[122 154 114 100 148 136]	100
[125 128 122 102 127]	122
[101 123 122 151 118  99]	151
[140 100 115 144 107 110]	144
[113 125 140 147 104 117 127]	104
[145 120 135 129 101 149 134]	101
[127 146 125 138 135 143 104]	135
[153 102 141 109]	102
[121 152 117 100]	152
[131 156 134 104 120 136]	104
---
Q:
[[105 128 123 148 119 107]
 [122 128 127 137 126 123]]
A: 126

Q:
[[124 145 145 118 134 147]
 [134 137 135 123 137 150]
 [111 125 127 113 115 109]]
A: 137

Q:
[[144 101 115 156 150 114]
 [131 156 138 113 146 147]
 [ 99 124 141 141 114 114]]
A: 146

Q:
[[152 126 140 120 116 124]
 [130 127 136 116 118 102]
 [127 127 135 131 128 126]]
A: 118

Q:
[[150 149 149 143]
 [140 128 129 124]]
A: 129

Q:
[[129  98 127 125 120]
 [132 145 131 134 134]]
A: 134

Q:
[[117 131 128 151 124 123]
 [124 128 127 132 127 125]
 [129 132 131 143 128 135]]
A: 127

Q:
[[124 128 126 118]
 [100 127 133 113]]
A: 133
---
[[114 121 135 129 121 149 115]
 [117 116 120 118 119 123 119]
 [118 119 122 120 120 124 120]] | 123

[[153 111 117 120]
 [107 142 146 145]] | 146

[[125 122 112 100 126]
 [127 126 111 101 129]
 [116 107 138 122 112]] | 101

[[136 155 140 127 131]
 [131 141 132 128 129]
 [140 152 128 120 136]] | 128

[[111 103 114 110]
 [100 132 120 108]] | 120

[[128 127 128 127 128 127]
 [118 131 129 151 124 124]
 [117 130 127 141 124 121]] | 124

[[116 121 123 130]
 [104 125 123 152]] | 123

[[124 136 130 120]
 [147 129 137 152]] | 137

[[122 134 138 133]
 [128 128 126 129]
 [123 134 105 131]] | 126
---
[[134 131 154 126]
 [126 127 123 128]] => 154, 134

[[111 130 137 117 132 147 123]
 [141 152 131 131 130 135 122]] => 152, 147

[[151 135 132 130 122 128 129]
 [152 135 125 128 117 128 128]] => 152, 151

[158 142 138 143 135] => 158, 143

[[142 102 131 139 140]
 [124 141 131 127 122]
 [100 139 122 106 133]] => 142, 141

[[143 120 129 146 137]
 [115 106 134 120 147]
 [137 126 141 126 156]] => 156, 147

[106 109 116 129 102 141 146] => 146, 141
---
[105 124 130 126 136 139 139] --> 105
[128 137 126 122 153] --> 128
[154 124 103 123 107 144 112] --> 154
[129 133 156 136 128 130] --> 129
[118 152 155 143 149 150 119] --> 118
[103 116 131 111 124] --> 103
[131 112 127 152 121] --> 131
[138 134 100 152 131] --> 138
[128 103 124 130] --> 128
---
[121 131 116 123 109 145 153] >> 153, 145

[144 105 143 145 118 142 117] >> 145, 144

[118 129 153 120 128] >> 153, 129

[113 124 106 102 134 153] >> 153, 134

[118 130 114 133 124 110 103] >> 133, 130

[111 155  99 118 131] >> 155, 131

[[106 116 134 124 141]
 [133 143 106 133 116]
 [107 119 141 124 153]] >> 153, 143
---
[104 124 136 125 101 120]: 124
[153 129 101 130 112 136 123]: 129
[123 123 146 143 151]: 123
[144 128 101 155 105 135]: 128
[149 108 147 153]: 108
[143 132 112 106 119 131 134]: 132
[123 120 126 133 103 121 124]: 120
[151 148 132 152 124 114 116]: 148
---
array([144, 110, 146, 116, 138, 152]) ⇒ 116
array([153, 128, 147, 131,  99, 117, 133]) ⇒ 99
array([127, 132, 157, 124, 152]) ⇒ 157
array([107, 131, 113, 125, 132, 118]) ⇒ 125
array([115, 151, 147, 131, 145, 149]) ⇒ 131
array([125, 105, 155, 127, 137, 123, 131]) ⇒ 137
array([119, 106, 104, 134, 122]) ⇒ 104
array([135, 125, 121, 146, 106]) ⇒ 121
array([141, 113, 119, 101, 113, 132]) ⇒ 101
array([121, 129, 106, 154]) ⇒ 129
---
array([[116, 136, 152, 102, 114],
       [116, 136, 125, 106, 141],
       [132, 138, 129, 126, 103]]) >> 152

array([[113, 147, 116, 134, 132, 150, 118],
       [125, 125, 127, 138, 131, 140, 114],
       [125, 124, 128, 127, 130, 129, 132]]) >> 116

array([[123, 125, 137, 102, 121],
       [141, 127, 126, 134, 127],
       [126, 119, 119, 153, 126]]) >> 137

array([[119, 139, 138, 107, 155, 110],
       [136, 121, 126, 127, 144, 135],
       [120, 137, 133, 123, 119, 121]]) >> 138

array([[143, 129, 140, 132],
       [151, 116, 128, 135],
       [117, 133, 105, 109]]) >> 140

array([[141, 113, 126, 133, 138, 150, 122],
       [133, 122, 126, 131, 124, 137, 124],
       [131, 132, 126, 131, 124, 136, 127]]) >> 126

array([[124, 122, 123, 114, 154, 121, 123],
       [117, 117, 117, 129, 147, 113, 120],
       [135, 148, 135, 123, 111, 136, 142]]) >> 123

array([[116, 133, 137, 129, 122],
       [111, 120, 148, 143, 121],
       [116, 136, 155, 136, 112]]) >> 137

array([[133, 116, 130, 133, 128, 133, 125],
       [130, 131, 130, 130, 130, 139, 119],
       [112, 132, 130, 126, 103, 127, 142]]) >> 130
---
Input: array([151, 156, 110, 126])
Output: 156

Input:
array([[105, 128, 111, 130, 120, 130],
       [102, 126, 115, 134, 121, 103],
       [150, 115, 120, 132, 117, 130]])
Output: 128

Input:
array([[124, 140, 120, 135, 114, 142],
       [158, 129, 125, 123, 143, 122],
       [112, 126, 132, 122, 148, 104]])
Output: 140

Input: array([105, 134, 151, 130, 114])
Output: 134

Input: array([127, 129, 149, 126, 137])
Output: 129

Input:
array([[116, 145, 121, 123, 151, 135, 147],
       [138, 142, 137, 140, 112, 127, 147]])
Output: 145

Input: array([136, 135, 138, 122, 154, 121])
Output: 135

Input: array([105, 107, 139, 143])
Output: 107

Input: array([155, 132, 123, 140, 133, 125, 152])
Output: 132

Input:
array([[142, 139, 143, 143, 137, 137, 128],
       [123, 121, 158, 126, 134, 142, 142]])
Output: 139
